These are the activations of a small neural network, seen along a few directions. Each row is one input.
Each table varies a few parts of the input and shows all the possible inputs, shuffled.
Descriptions start from the smaller parts, as in this example, which fits no table here: line(4) and (point or ring(9) or (values(3) and ring(5))).
Shared parts are said once, and a part with two or three values counts as separate values.

Other details of the inputs shift rows strongly along two fixed directions, in all tables alike. That doesn't count.

Table:
r1: [-19,-40,18,-13,42,2,28,-21,2,-19,-28,-11,32,-61]
r2: [18,15,10,-7,-38,-5,-19,9,-3,3,11,-10,-19,44]
r3: [14,35,-12,23,-22,-11,23,5,-22,-7,14,-2,11,25]
r4: [31,28,-5,-7,-46,-18,-9,16,-11,-4,15,6,2,26]
r5: [-21,-9,-8,26,32,15,-28,-4,2,15,-20,18,-15,-1]
r6: [-23,-27,-18,33,30,30,-8,7,6,20,-23,-1,18,29]
r7: [12,33,-5,24,-22,-13,18,-8,-33,-10,0,0,-8,22]
r8: [22,18,-6,-4,-47,-11,-12,15,-1,-2,23,-7,3,32]
r9: [-32,-48,27,-17,47,15,23,-15,22,-8,-17,-31,33,-38]
r10: [-9,-15,-4,14,20,14,-37,-1,9,16,-23,17,-20,-8]
r11: [-1,27,-4,15,-18,-14,7,-17,-12,0,8,1,-37,31]
r12: [21,32,-18,5,-36,-20,7,13,-3,-2,18,10,-13,19]
r13: [-13,-20,-6,15,24,25,-39,18,20,23,-17,10,-9,6]
r14: [3,42,-4,19,-19,-11,2,12,-5,-4,33,-4,-10,17]
r15: [14,23,43,-72,17,24,58,-31,-19,-7,45,-3,-2,-43]
r16: [-2,28,-5,13,-17,-8,11,1,-2,3,17,-8,-29,46]
r17: [-4,-64,11,-47,15,-6,8,-14,17,-11,-36,-6,29,-49]
r18: [-12,-5,-14,24,29,8,-19,5,-6,8,-22,27,-4,-14]
r19: [11,22,-2,6,-31,-15,-5,-12,-6,1,5,2,-43,25]
r20: [-19,-11,-1,33,32,23,-23,-7,-9,13,-28,9,3,1]
r21: [12,33,-1,8,-30,-11,-9,15,2,-2,27,-4,-15,11]
r22: [-20,-21,-39,28,20,15,-7,17,17,17,-3,13,19,17]
r23: [3,13,25,-34,-2,-33,51,-14,5,-33,26,-22,10,-44]
r24: [-23,-69,7,-35,29,5,23,-13,44,-3,-18,-21,13,-33]
r25: [-17,-9,-17,38,25,25,-17,17,2,12,-5,3,33,3]
r26: [-10,5,40,-40,2,-23,44,-23,14,-27,21,-40,-12,-25]
r27: [4,-9,10,-42,-28,-31,51,-16,25,-27,27,-35,6,-26]
r28: [-10,-12,-38,24,21,7,-2,17,7,13,-9,24,19,7]
r29: [6,-18,-1,4,11,12,-50,14,-7,12,-33,25,6,-11]
r30: [20,18,11,-8,-41,-13,-21,-11,-14,-1,2,-2,-29,31]
r31: [21,27,11,-5,-37,-9,-25,19,-5,-3,26,-8,1,15]
r32: [20,30,-10,6,-35,-21,3,0,-15,-5,2,11,-33,14]
r33: [-20,-22,-16,34,25,22,-10,-11,-5,15,-29,8,6,16]
r34: [8,-13,-7,1,7,12,-44,28,3,14,-13,20,25,-6]
r35: [4,30,-13,26,-26,-5,21,4,-13,-5,21,-13,10,32]
r36: [10,-7,54,-59,-16,-21,15,-14,10,-26,16,-44,-2,-25]
r37: [-12,-47,13,-32,33,-4,13,-15,20,-15,-24,-1,9,-70]
r38: [22,40,3,5,-28,-18,-5,15,-7,-4,22,8,-16,2]
r39: [-13,-15,-33,25,23,6,-7,4,-4,12,-25,27,0,4]
r40: [11,-6,51,-57,-18,-27,10,-31,0,-29,4,-33,-12,-37]
r41: [-7,-2,-13,32,28,17,-12,17,-6,8,-11,14,33,-7]
r42: [1,-9,-33,-1,44,73,-4,8,-18,48,1,53,7,21]
Description of these inputs: values(2) and (point or (line(4) and ring(5))).
- Changing only the values(2) part turns r38 into r12. The same change can be made to r1. Which row results? => r7
- Change only the values(2) part in r19. List by row number the other rows that result. => r10

Table:
r43: [-27,-45,-27,12,68,51,-6,15,12,27,-22,27,38,-15]
r44: [16,72,-29,58,-19,8,-13,21,-39,16,16,34,-29,59]
r45: [39,76,10,8,-56,-10,-23,17,-30,5,35,9,-39,50]
r46: [8,4,-32,35,-5,26,-63,37,-5,34,-10,35,3,39]
r47: [-28,-49,-34,18,66,40,1,9,15,25,-29,32,28,-15]
r48: [-44,-73,-45,39,73,36,-8,17,30,24,-46,19,47,-24]
r49: [-32,-56,-44,27,55,39,-8,14,24,28,-24,19,35,1]
r50: [4,-19,-14,3,-1,6,-26,12,7,10,-15,13,13,-3]
r51: [6,33,-45,53,-6,18,-15,21,-22,27,5,34,-8,53]
r52: [28,92,-22,54,-43,4,-12,23,-45,13,38,21,-18,69]
r53: [-23,-25,-11,22,54,41,-18,-1,-4,22,-26,20,15,-10]
r54: [-4,-41,21,-41,15,-7,9,-18,21,-13,-14,-12,6,-50]
r55: [10,-2,33,-34,-12,-14,3,-21,-2,-15,-2,-15,-21,-21]
r56: [-26,-59,3,-44,56,21,52,-22,25,-6,-6,-6,39,-53]
r57: [12,0,33,-48,-36,-40,40,-18,13,-36,22,-43,-1,-25]
r58: [17,14,32,-43,-41,-36,32,-12,7,-32,29,-40,-4,-14]
r59: [19,89,-20,58,-34,0,-12,10,-43,14,23,26,-46,64]
r60: [4,19,-29,48,-17,1,-59,31,-8,20,-10,24,-13,43]
r61: [14,3,16,-31,-28,-29,16,-9,3,-21,11,-17,1,-18]
r62: [-28,-78,-29,9,64,39,-49,21,28,30,-54,36,37,-30]
r63: [-26,-43,0,-12,25,-12,50,-22,23,-17,-9,-28,20,-26]
r64: [1,-7,-22,25,-8,5,-39,23,7,14,-14,12,1,21]
r65: [-5,-15,-40,48,6,28,-69,39,6,36,-23,32,5,37]
r66: [-23,-77,13,-36,29,-1,7,-8,43,-11,-25,-27,38,-46]
r67: [-29,-56,8,-29,55,24,32,-31,15,0,-20,-4,16,-43]
r68: [2,40,-8,31,4,18,-7,7,-22,13,13,16,-8,24]
r69: [-21,-67,2,-22,23,-7,3,-8,37,-10,-32,-18,27,-40]
r70: [-9,-23,-38,51,8,23,-68,34,10,33,-35,30,3,41]
r71: [19,39,-10,29,-24,12,-54,22,-20,25,4,27,-33,44]
r72: [-8,13,-14,26,1,4,7,6,-2,6,8,-6,5,33]
r73: [11,0,45,-52,-17,-30,28,-33,0,-31,6,-30,-23,-35]
r74: [-35,-82,-17,12,73,41,-61,9,24,29,-63,32,21,-33]
r75: [-17,-5,-57,69,25,32,-30,31,-1,38,-18,35,5,44]
r76: [-10,-36,28,-44,18,-15,12,-23,21,-21,-9,-18,8,-55]
r77: [-14,-16,7,-25,14,-5,52,-12,13,-16,18,-30,27,-25]
r78: [20,39,-8,26,-23,15,-53,23,-18,24,8,25,-29,45]
r79: [10,61,-11,53,-33,-15,2,9,-28,-3,19,-1,-17,51]
r80: [16,31,-4,27,-18,12,-57,15,-23,22,-7,27,-39,44]
r81: [-26,-42,9,-32,41,4,53,-32,19,-11,-7,-13,17,-51]
r82: [9,-12,23,-39,-4,-7,11,-5,8,-9,5,-9,4,-25]
r83: [23,83,-4,33,-26,2,2,14,-41,5,36,14,-21,46]
r84: [-15,-23,20,-38,31,9,51,-25,10,-14,11,-19,18,-42]
r85: [-9,-56,9,-40,30,0,6,-8,24,-7,-23,-4,25,-53]
r86: [22,16,37,-54,-43,-33,34,-15,1,-30,34,-34,-1,-19]
r87: [5,7,-12,25,-23,-8,-33,17,3,6,-12,2,-11,32]
r88: [-18,-47,-3,-38,32,8,57,-22,20,-11,5,-14,38,-41]
r89: [19,31,30,-33,-56,-53,34,-16,-2,-40,31,-38,-18,-8]
r90: [3,-4,22,-25,-30,-40,21,-15,12,-29,3,-34,-5,-14]
r91: [33,40,48,-57,-49,-38,38,-16,-10,-33,40,-33,-20,-12]
r92: [-4,-16,-11,10,0,12,-31,18,14,13,-7,5,11,11]
r93: [17,4,16,-34,-30,-29,18,-10,4,-23,11,-19,-1,-19]
r94: [37,75,8,15,-60,-18,-26,8,-31,2,25,10,-52,46]
r95: [7,25,16,-25,-23,-34,74,-24,-10,-36,29,-27,4,-20]
r96: [14,55,34,-31,-57,-53,82,-35,-11,-42,54,-50,-25,16]
r97: [-12,3,-4,14,28,32,-9,-4,-12,21,-7,13,-5,10]
r98: [-3,19,20,-7,-12,-25,49,-17,-1,-26,22,-36,9,-5]
r99: [-11,-40,-1,0,36,32,-47,8,10,24,-32,19,1,-8]
r100: [0,-9,-10,10,12,6,-37,15,0,13,-17,23,0,0]
r101: [6,6,-24,35,2,27,-65,27,-6,36,-17,40,-18,34]
r102: [4,-2,-5,10,6,22,-44,17,1,24,-9,22,-8,13]
r103: [28,54,-15,34,-34,6,-51,30,-27,24,9,32,-33,58]
r104: [-14,-22,-28,14,35,34,1,11,3,19,-5,16,34,0]
r105: [-2,-20,24,-25,7,-8,-5,-19,4,-9,-15,-7,-12,-29]
r106: [25,95,2,41,-40,-11,5,3,-46,-2,37,11,-38,47]
r107: [25,58,-12,43,-57,-13,-44,24,-21,11,13,8,-36,73]
r108: [-11,-40,0,1,35,34,-48,7,10,24,-31,18,2,-7]
r109: [42,64,52,-56,-71,-56,46,-22,-19,-43,49,-37,-36,-5]
r110: [31,51,36,-37,-73,-62,42,-19,-8,-47,41,-45,-29,0]
r111: [-12,-39,-13,8,30,21,-41,9,13,20,-32,24,6,-15]
r112: [-24,-28,-28,33,42,29,-7,17,10,17,-14,10,37,-3]
r113: [12,58,-23,52,-4,15,-15,21,-35,15,13,31,-10,42]
r114: [6,23,14,-11,-10,-18,53,-14,-12,-26,26,-17,17,-20]
r115: [-8,2,22,-25,6,-10,50,-36,-6,-16,6,-17,-16,-24]
r116: [11,42,-21,53,-38,-13,-54,25,-15,12,-3,16,-30,62]
r117: [8,-18,13,-35,-13,-15,13,-4,11,-13,3,-13,12,-24]
r118: [-5,-41,12,-36,9,-15,7,-9,20,-18,-10,-14,25,-46]
r119: [-5,-15,-15,23,-1,9,-40,21,13,16,-18,7,5,26]
r120: [10,50,38,-26,-31,-38,65,-39,-24,-39,30,-31,-33,-11]
r121: [-5,8,12,-7,-3,-23,54,-13,-1,-28,20,-28,18,-25]
r122: [-24,-42,11,-41,40,12,52,-33,20,-9,0,-13,20,-47]
r123: [22,21,58,-59,-36,-34,34,-34,-7,-33,24,-38,-31,-25]
r124: [-37,-65,-3,-9,46,-6,46,-20,31,-15,-27,-26,39,-48]
r125: [11,-14,24,-47,-19,-21,24,-13,11,-19,13,-23,12,-30]
r126: [-31,-44,-17,31,67,43,-22,0,1,24,-42,27,24,-21]
- Changing only one part turns r112 into r53. The same change can be made to r64. Which row results? => r55
- Changing only one part turns r99 into r119. The same change can be made to r73. Which row results? => r69
- What do these inputs look like to the network? => line(6) and (ring(6) or line(8))
- Change only the line(6) part in r107. List by row number the other rows that result. => r65, r71, r82, r123, r125
- Change only the line(8) part in r109. List by row number the other rows that result. => r45, r62, r82, r85, r91, r100, r103
- Change only the line(8) part in r111. List by row number the other rows that result. => r54, r71, r76, r78, r94, r101, r102
- Change only the ring(6) part in r53. List by row number the other rows that result. => r67, r97, r115, r120, r126

Table:
r127: [14,47,9,-3,-33,-28,57,-7,-18,-32,44,-39,5,16]
r128: [-13,-24,11,-37,35,12,52,-9,6,-14,16,-15,42,-33]
r129: [-10,20,32,-28,-7,-40,82,-51,0,-46,23,-49,-10,-35]
r130: [-35,-57,-28,7,62,23,20,-20,19,6,-34,15,25,-31]
r131: [-23,-41,3,-30,24,2,64,-25,20,-10,7,-25,34,-28]
r132: [-5,-33,11,-30,19,18,-18,-4,10,8,-14,-3,20,-30]
r133: [-19,-19,18,-30,26,12,52,-27,6,-10,20,-18,24,-24]
r134: [8,54,21,0,-41,-36,61,-25,-17,-27,52,-42,-15,25]
r135: [9,70,-38,70,1,35,-38,31,-45,37,11,55,-22,49]
r136: [38,55,10,-17,-74,-33,5,7,-3,-18,37,-9,-27,24]
r137: [25,41,11,-4,-48,-32,-8,-8,-21,-12,14,-5,-42,19]
r138: [-4,-15,-22,32,40,38,-78,17,-3,47,-37,50,-12,17]
r139: [-4,-44,33,-47,27,1,12,-24,15,-13,-12,-10,-8,-63]
r140: [-36,-44,-10,4,77,42,10,-17,10,11,-26,18,22,-39]
r141: [-10,-50,-28,23,20,29,-54,22,10,28,-54,30,17,5]
r142: [21,68,-1,12,-41,-26,43,-7,-36,-23,37,1,-21,15]
r143: [1,48,-47,73,-11,26,-23,22,-27,38,-4,38,-38,83]
r144: [-12,-39,-36,35,34,25,-71,21,12,43,-52,45,2,17]
r145: [-21,-75,-7,-20,56,36,-32,14,29,22,-35,7,36,-48]
r146: [33,59,-16,31,-32,19,-62,33,-16,28,17,36,-34,56]
r147: [25,49,-42,43,-48,2,-67,48,-16,32,19,44,-31,73]
r148: [17,17,11,-16,-36,-27,-3,-3,-15,-14,2,-4,-28,14]
r149: [14,31,20,2,-35,-27,-5,-10,-10,-19,8,-16,-37,6]
r150: [-21,-17,21,-32,34,12,57,-28,9,-8,4,-18,0,-28]
r151: [24,44,13,3,-58,-30,-5,10,3,-15,29,-17,-23,24]
r152: [0,-26,-1,0,24,36,-47,9,-1,24,-38,25,4,1]
r153: [-19,-65,5,3,33,14,-24,-2,32,-2,-40,-8,34,-24]
r154: [-6,24,31,-30,-14,-41,83,-34,-6,-49,28,-45,7,-49]
r155: [-21,-20,-12,15,36,-2,28,5,9,0,-4,-6,47,-25]
r156: [-34,-43,7,-15,40,-2,59,-30,25,-15,-7,-34,12,-35]
r157: [-25,-36,-38,62,40,27,-86,28,13,41,-50,45,0,26]
r158: [10,41,21,9,-42,-32,-12,2,-14,-21,8,-11,-39,29]
r159: [23,66,9,4,-21,-10,34,7,-34,-3,41,4,-6,10]
r160: [19,57,-17,57,-53,-3,-61,31,-25,16,6,14,-29,73]
r161: [-14,-31,16,-13,1,-8,-7,-7,18,-9,-26,-21,11,-19]
r162: [-3,-49,13,-45,-5,-12,16,-12,22,-11,-10,-20,23,-42]
r163: [24,53,18,-13,-63,-44,4,10,-2,-21,44,-23,-30,25]
r164: [-5,-30,-22,30,41,53,-76,23,5,40,-41,38,14,14]
r165: [-10,-54,37,-85,22,-9,33,-20,38,-26,12,-22,25,-75]
r166: [23,37,2,-21,-35,-21,66,-8,-15,-29,43,-26,4,9]
r167: [12,33,-30,46,-12,7,1,22,-22,18,8,33,13,36]
r168: [15,-4,-3,-2,-26,-13,-13,16,2,4,6,0,-4,11]
r169: [-8,-64,0,-24,23,5,-10,-8,23,1,-31,-9,34,-33]
r170: [-12,-48,-14,11,52,42,-61,20,0,31,-46,38,7,-7]
r171: [12,14,27,-33,-34,-42,22,-11,9,-29,24,-45,-6,-9]
- What do these inputs look like to the network? => values(3) and (ring(6) or line(9))
- Changing only the values(3) part turns r148 into r158. The same change can be made to r162. Which row results? => r160
- Changing only the values(3) part turns r129 into r130. The same change can be made to r149. Which row results? => r137
- A walk changes only the ring(6) part. It starts at r143 and steps to r130. List the rest of the walk in order. => r142, r167, r166, r131
